A small network was shown many inputs. Here are its activations along a few directions, one row for each input.
Each table varies a few parts of the input and shows all the possible inputs, shuffled.
A made-up example of a description, with smaller parts first: one of 2 separate values, together with either a single point or one of 11 places along a line or (one of 4 places along a line, together with one of 8 places around a ring).
Shared parts are said once, and a part with two or three values counts as separate values.

Other details of the inputs vary at random and push rows far along two fixed directions, the same in every table; ignore that.

Table:
x1: [-21  22 -13  29 -23   7  15  24  -7 -22  -1   7 -37  25]
x2: [ 23   1   3 -22  29   9 -28  27  -2  35  12 -16   3 -11]
x3: [-16  34  30 -36 -48  34  -3  -8 -25 -26  -8  18 -13 -27]
x4: [  3  13  17  -5  -5  25   7  -1 -21  -6  -3  13   9  -3]
x5: [ 17 -36 -10   5  32   5 -21  17   0  30  14  -2  -1  20]
x6: [ 24  -8  -4   3  29  -9  -1   1   0  22  -2  -7  21 -17]
x7: [-71   8 -22   2 -73   9  -1  11  13 -83 -17  16 -58   5]
x8: [  4  34  29 -35  -7  12 -27   8 -17  12  13  -5  -4   0]
x9: [  3   4   6 -23  11  19  -9  18   4  -8  -4 -17   5  -9]
x10: [  2  47  39 -16 -44  26   9 -11 -35  -1  24   9 -19   4]
x11: [ 12  -2  -1  -8  30   1  -5  15  12   6  -1 -20  15  -1]
x12: [ -9 -18 -14  42  11 -55  29 -45  20  -7  -3   3  24  38]
x13: [  1  43  31 -15 -49  33  26 -10 -26 -16  11   6 -17 -21]
x14: [ 25  12  16  -4  31  -2 -12   8 -11  25  15 -10  20  18]
x15: [ 14   3   8 -11  21 -15 -28   1 -10  34  11  -1  11   4]
x16: [-22 -54 -38  23  15 -33  21 -29  33 -32 -42   8  29 -17]
x17: [ 28   8   4  14  34  -8   9   8   4  28  28 -26  13  32]
x18: [ 42 -26 -13   8  59  -1 -18  35  15  56  19 -26   9   8]
x19: [  2  21  14 -45 -16  16 -30  13 -10  15   3  -1 -15 -38]
x20: [-24  18  16 -45 -42   6 -32 -10 -13  -5  -6  19 -21 -28]
x21: [ 22  -3   9 -35   4  43 -32  43 -13  30  21 -10 -24 -16]
x22: [ 29 -37 -23  40  55 -10  25  -2   4  20 -12   4  43  -4]
x23: [-26  20 -19  16 -13 -18 -18  26  14 -14   9  -7 -37  36]
x24: [ 14  34  28 -33 -14  42  -1  19 -22   0   5  -4  -5 -31]
x25: [  2 -50 -33  41  14 -18  38 -22  25 -12 -34  14  24 -27]
x26: [ 24  10   9  31  11  14  41  -6 -15   9  15  -2  15  12]
x27: [ 20 -51 -30  25  62 -19   3   6  16  17  -6  -9  36  13]
x28: [ -4 -18  -2 -15  -3  10 -24   9   3  11   1   3 -15  -3]
x29: [ 21  21  15 -21  20   7 -12  18  -3  18   9 -19  11 -10]
x30: [-10  27  -9  25 -12  -1   3  30  -4 -10   8  -5 -34  31]
x31: [  5  -5  -2  15   9   4  24  -6   2 -10  10 -11   8  24]
x32: [ 12  -2   5  -5  34  -8 -18   9   5  17   9 -14  16  24]
x33: [  4  52  41 -22 -37  16  -1 -10 -31   5  28   0 -17   9]
x34: [-18   6  11 -38 -42  23 -29   6  -4   0  -1  10 -36 -26]
x35: [ 10  13  14 -25 -35  53   2  20 -19   6  -1  11 -27 -53]
x36: [ 32   9  12  15  41 -16  -7   7  -5  44  42 -23  12  58]
x37: [ -89   35   -7  -27 -108   22  -11    9   10  -98  -25   18  -75  -16]
x38: [-14  15  14 -26 -15  -3 -17  -9  -1  -9  -5   5  -1  -4]
x39: [-10 -10   0  -6  13  -3  -9  -3   7 -12  -7  -5  11  15]
x40: [ -6  30  23 -30 -39  50  13   6 -23 -27 -12  13 -11 -44]
x41: [ 13  -5   6  -4  -8  16  -8   5 -12  21   5  12  -8 -14]
x42: [ 69  14  14  30  71 -12  10  22 -12  69  52 -37  33  47]
x43: [-19 -38 -22  34  -1 -20  31 -42   5 -26 -37  34  29 -11]
x44: [ 26  45  31 -17  -4  12  -2  10 -20  28  36 -20  -7   8]
x45: [-47 -28 -27  34 -33 -31  58 -57  33 -72 -41  11  15  -2]
x46: [-39  17 -23  25 -30 -29   3   6  17 -36  -9   0 -33  24]
x47: [ 17  20  12   1   5  -9   8  -3  -2  18  23 -15   3  15]
x48: [-29  14  18 -50 -44  23 -32  -2 -15 -19  -7  14 -26 -26]
x49: [-26  -1   8 -24 -21  19  -7  -6  -5 -35 -13   9  -7  -2]
x50: [  8   9  21 -43   2  29 -45  25 -28  23  23   1 -16   2]
x51: [ 18  -3   7  17  26  -4   3   0 -10  18  32 -11   8  55]
x52: [ 25  -1  -1  -3  41 -11  -8  14  11  23   7 -22  21   4]
x53: [ 39 -41 -26  26  67 -27  -9  18  24  54   9 -17  23  11]
x54: [-18 -52 -33  41   3 -44  28 -46  30 -21 -39  21  24 -11]
x55: [ 28 -32 -20  31  50 -17  17  -3   6  23  -9   0  39  -7]
x56: [ 34   9  15  35  27   2  23  -3 -24  34  34  -1  18  44]
x57: [-35 -32 -24  44  -9 -44  43 -56  27 -48 -25  11  21  31]
x58: [ 12  27  20 -42  -8  16 -28  17 -16  24   9  -5 -10 -35]
x59: [-53 -18 -19  42 -42 -58  57 -82  27 -64 -41  26  20   5]
x60: [  4 -37 -19  34  26 -32  17 -30   6   2 -20  17  36   1]
x61: [ 10  -9   4   2  -9  25   0   4 -15  15   0  18  -8 -14]
x62: [  4 -31 -17  28  32 -42   6 -28  10   8 -15   9  36   7]
x63: [ 22 -18 -10   8  19  -3   4   5   9  21  -4  -5   9 -22]
x64: [ 19  36  28 -36  -3  28 -12  21 -17  10  11 -13  -1 -24]
x65: [-27 -54 -36  31  -1 -47  15 -42  35 -18 -37  21  13  -7]
x66: [ 14  16  20 -38   6  43 -20  34 -16   4  15 -17  -8  -8]
x67: [-30  19 -19  29 -23 -22   7  10  12 -31  -7  -2 -30  26]
x68: [ 15  -1   6 -12   7  -2 -27  11  -3  37  14  -2  -8  -3]
x69: [-81  37 -10 -20 -98  16 -10   9  13 -83 -23  17 -73 -13]
x70: [-38 -52 -43  32 -20 -41  41 -51  45 -48 -61  22  16 -43]
x71: [  7 -31 -17  -2  15   4  -6  12  17   9  -8  -7   1 -15]
x72: [  3  -5   3 -15  15  -6 -29   3  -3  21   6  -1   2   4]
Description of these inputs: one of 8 places along a line, together with either a single point or (one of 2 separate values, together with one of 4 places along a line).
- The inputs of x60 and x48 match in every part but the place on the line of 8. If x10 is changed in the same way as x60 into x48, which row does it become? => x57
- The inputs of x15 and x72 match in every part but the place on the line of 8. If x59 is changed in the same way as x15 into x72, which row does it become? => x36
- Change only the place on the line of 4 in x58. List by row number the other rows that result. => x29, x44, x70
- Change only the choice among 2 separate values in x12. List by row number the other rows that result. => x47
- Change only the choice among 2 separate values in x21. List by row number the other rows that result. => x5

Table:
x73: [ 31 -12  -9  33  52 -22   5   8   0  36  25 -17  24  41]
x74: [ -1  28  31 -65 -39  54 -38  23 -27   9   7   6 -33 -44]
x75: [ 12  37  32 -49 -16  44 -35  29 -25  22  21  -6 -24 -23]
x76: [  2 -43 -25  21  20 -19  12 -14  22  -5 -23   7  23 -15]
x77: [-25  47  24 -30 -67  32   3   0 -24 -31   5  12 -38 -19]
x78: [ 46 -28 -14  35  81 -35   0  13  12  50  18 -22  39  40]
x79: [-22  38   2 -36 -25  26 -67  70  -7   3  31 -19 -72  27]
x80: [ 60   8  13   9  70   3 -22  42 -11  72  45 -31  16  42]
x81: [ 29   5  12 -15  25  15 -21  25 -10  30  18 -10   3   0]
x82: [-46 -27 -27  36 -32 -41  47 -60  29 -60 -43  24  15  -5]
x83: [-15 -32 -28  40  12 -35  33 -32  23 -23 -27   8  25   6]
x84: [ 47  12  11  17  54   1 -11  33 -16  53  46 -25  12  52]
x85: [ 33  -9  -2  14  49  -9  -8  16   3  36  21 -18  22  22]
x86: [-28 -29 -26  33 -13 -26  40 -38  24 -47 -37  16  16  -7]
x87: [-35 -31 -26  38 -11 -36  40 -51  26 -44 -34  16  22   7]
x88: [-54 -31 -29  26 -39 -28  48 -58  27 -73 -56  26  11 -21]
x89: [ 12  19  22 -48 -16  41 -36  26 -20  26  13  -2 -22 -33]
x90: [ 24  -7   1   4  41  -7  -9  13  -4  30  15 -14  18  20]
x91: [ 16  47  33 -35 -17  30 -26  26 -30  30  36 -10 -27   5]
x92: [-37  42  28 -58 -83  36 -13  -8 -21 -41 -13  20 -42 -52]
x93: [ -50   56   32  -45 -107   39    4  -16  -24  -61  -14   28  -54  -40]
x94: [ 16 -35 -14  12  35 -12  -2  -2  14  19 -11  -1  21  -5]
x95: [-17 -20 -19  46   2 -31  36 -31  18 -28 -20   9  19  22]
x96: [-12 -16 -12   4  -7  -4  15 -14  11 -17 -21   4   7 -19]
x97: [ 15 -19 -13  14  30 -16   3   0  10  14  -3  -2  20  -1]
- What do these inputs look like to the network? => either a single point or (one of 4 separate values, together with one of 6 places along a line)
- Change only the choice among 4 separate values in x88. List by row number the other rows that result. => x80, x83, x86
- Change only the choice among 4 separate values in x93. List by row number the other rows that result. => x77, x84, x95
